Each row has a name. Each piece below is followed by the name of the row it came from, unless a question asks for something else. Each question is about the rows just above it. Places in a row count from 1.

j282: [  5  27  15   3 -19   9  14  10   2   6   4]
j415: [  7 -21 -48  11  44 -25 -47 -18   5   9   3]
j395: [ 17  -3  -7 -14   2  -6  -7  16 -14  -8  22]
j943: [  3  33   3 -14 -21  -9   4  29 -12  -3  24]
j55: [  2   7 -24   2  13 -17 -23   2   2   1  11]
j867: [-29  44   6  21 -14   3   5  -2  19  17 -10]
j421: [  3  15 -16  19  15   3 -18 -31  15   6 -13]
j994: [ -7   4  23  -6 -32   8  22  24  -5   2  13]
j166: [ 25  22  46 -41 -51  21  44  53 -37 -17  40]
j176: [ 8 -2  6 -5 -3  8  5  6 -5 -2 10]
j353: [  7 -21 -48   9  44 -25 -47 -18   9   1   4]
j866: [ 18 -20  39 -11 -16  39  35   6 -13  -6   7]
The row named j395:
[ 17  -3  -7 -14   2  -6  -7  16 -14  -8  22]
Every place of [3] in j421:
1 6
The entry that follows [-20]:
[39]
Places of [9] in row j353:
4 9

j508: [-2  0  1  3  7 -3  3 12 -5 -2  9  2  3 -1  0  1  3 -9  4 -7 -7 -5 -5  2
  3]
j608: [  3   3  23 -50 -13 -15   3  -6  29 -50 -19  15  10   3  15  35 -50 -50
   1  10 -15  10 -50   4   3]
j20: [ -4   6   3  -6   9   3 -14   2  -7  -2   1  -6   1  -3  -1   1   5   7
 -14   8   0  -1   0  -6  -3]
[  2  -7  -2   1  -6   1  -3  -1   1   5   7 -14]
j20
Places of [-15] in row j608:
6 21
[-4  6]
j20
At which places does j608 hold [3]?
1 2 7 14 25
The row named j508:
[-2  0  1  3  7 -3  3 12 -5 -2  9  2  3 -1  0  1  3 -9  4 -7 -7 -5 -5  2
  3]
The row named j608:
[  3   3  23 -50 -13 -15   3  -6  29 -50 -19  15  10   3  15  35 -50 -50
   1  10 -15  10 -50   4   3]
[  3   3  23 -50 -13 -15   3  -6  29 -50 -19  15  10   3  15  35 -50 -50
   1  10 -15  10 -50   4   3]
j608

j671: [-47 -18  31  -9]
j864: [-18  10 -10 -50]
j599: [ 28   5 -11  48]
j757: [-18  -9 -10 -50]
j514: [-18  31  -8 -33]
Where do [-18  31  -8] appear?
j514
The row with [-18  31  -9] is
j671
The row named j757:
[-18  -9 -10 -50]
The row named j671:
[-47 -18  31  -9]

j863: [4 8 3 8 3 1 2 4 1 4 4 2 3 1 2 2 8 1 4 7 4 5 3 4 4 7 1]
j179: [ 3  2  2  3  4  2  5  5  4  4  1  3  4  5  3 11  2  3  2 10  5  1  4  4
  1  1  6]
j506: [ 4  1 14  1  2  3  1  9  3  4  7  3  6  5  2  2  2  2  1  9  1  0  5 22
  1  2  5]
j759: [ 9  3  2  5  5  3  4  1 34  3  4  6  5  6  9  2  6  2 21  2  4  5  3  1
 22  9  2]
j675: [3 4 5 5 3 2 1 7 1 4 3 2 6 1 2 3 5 2 2 9 4 2 3 9 2 5 2]
j354: [ 4  4 12  6  4  3  1  2  4  4 14  3  5  2  2  3 12  4  7  6  3  2  5  6
 28 28  0]
j542: [ 1  2 28  4 13 44  1  2  4  3 56  3 10  1  1  4  3 13  5  2  4  4  4 14
 30 26  1]
j52: [ 5  4  2  6  4  2 12  3  8  4  1  3  4  4  4 16  5  6  3 11  6  2  7  2
  3  4  2]
j689: [ 6  2  5  4  2  2  1  2  6  2 13  5  1  4  5  0  4  1  9  1  2  4  2  2
  2  4  4]
j763: [ 3  1 16  3  3  1  0  6  3  5 24  3  2  3  2  0  3  1  3  4  2  1  2 14
  5  5  2]
j458: [ 1  4  6  2  3  9  1  5  0  2 37  4  6  2  2  1  2  3  2  1  1 11  2  6
  3  2  7]
[ 5  4  2  6  4  2 12  3  8  4  1  3  4  4  4 16  5  6  3 11  6  2  7  2
  3  4  2]
j52
Where do [34  3  4  6] appear?
j759
The row named j52:
[ 5  4  2  6  4  2 12  3  8  4  1  3  4  4  4 16  5  6  3 11  6  2  7  2
  3  4  2]
At which places does j689 hold [2]?
2 5 6 8 10 21 23 24 25
The row named j542:
[ 1  2 28  4 13 44  1  2  4  3 56  3 10  1  1  4  3 13  5  2  4  4  4 14
 30 26  1]
The row named j458:
[ 1  4  6  2  3  9  1  5  0  2 37  4  6  2  2  1  2  3  2  1  1 11  2  6
  3  2  7]

j391: [ -3 -17 -54  -9   0  -2  -1  -5  -2 -18  -1  -5  27  -5  -5 -14  15   2
 -17 -12  24   8  -4  15 -20 -47 -27 -14  27  32]
j64: [ 31  25 -18 -15  -2  10  35  10  30  27 -10  -5 -10 -38  -6  29  -5  28
  16  29  -9  -9 -11  16 -36 -27  10  26  10   6]
j521: [ 16 -14 -20 -10 -19 -24  11 -30  18  -3 -22 -26  -9  -3 -28 -13 -29  14
 -19  -9  -7 -23  -8  12 -11 -22 -22  -2 -25 -21]
j146: [-11  -4  19  25 -13 -20  -7 -21  -9  -7  27  18 -16  -5 -20  -6  24  -8
   2  -6 -17  21  18 -16  -1  15   6 -12   9   4]
Where does [ 16 -14 -20 -10 -19 -24  11 -30  18  -3 -22 -25  -9  -3 -28 -13 -29  14
 -19  -9  -7 -23  -8  12 -11 -22 -22  -2 -25 -21] differ from j521, and what was there?
12, [-26]
Where does [ 16 -14 -20 -10 -19 -24  11 -29  18  -3 -22 -26  -9  -3 -28 -13 -29  14
 -19  -9  -7 -23  -8  12 -11 -22 -22  -2 -25 -21] differ from j521, and what was there?
8, [-30]
[26 10  6] is in which row?
j64
The row named j64:
[ 31  25 -18 -15  -2  10  35  10  30  27 -10  -5 -10 -38  -6  29  -5  28
  16  29  -9  -9 -11  16 -36 -27  10  26  10   6]
At which places does j64 hold [10]?
6 8 27 29
The row named j391:
[ -3 -17 -54  -9   0  -2  -1  -5  -2 -18  -1  -5  27  -5  -5 -14  15   2
 -17 -12  24   8  -4  15 -20 -47 -27 -14  27  32]
Every place of [15] in j391:
17 24

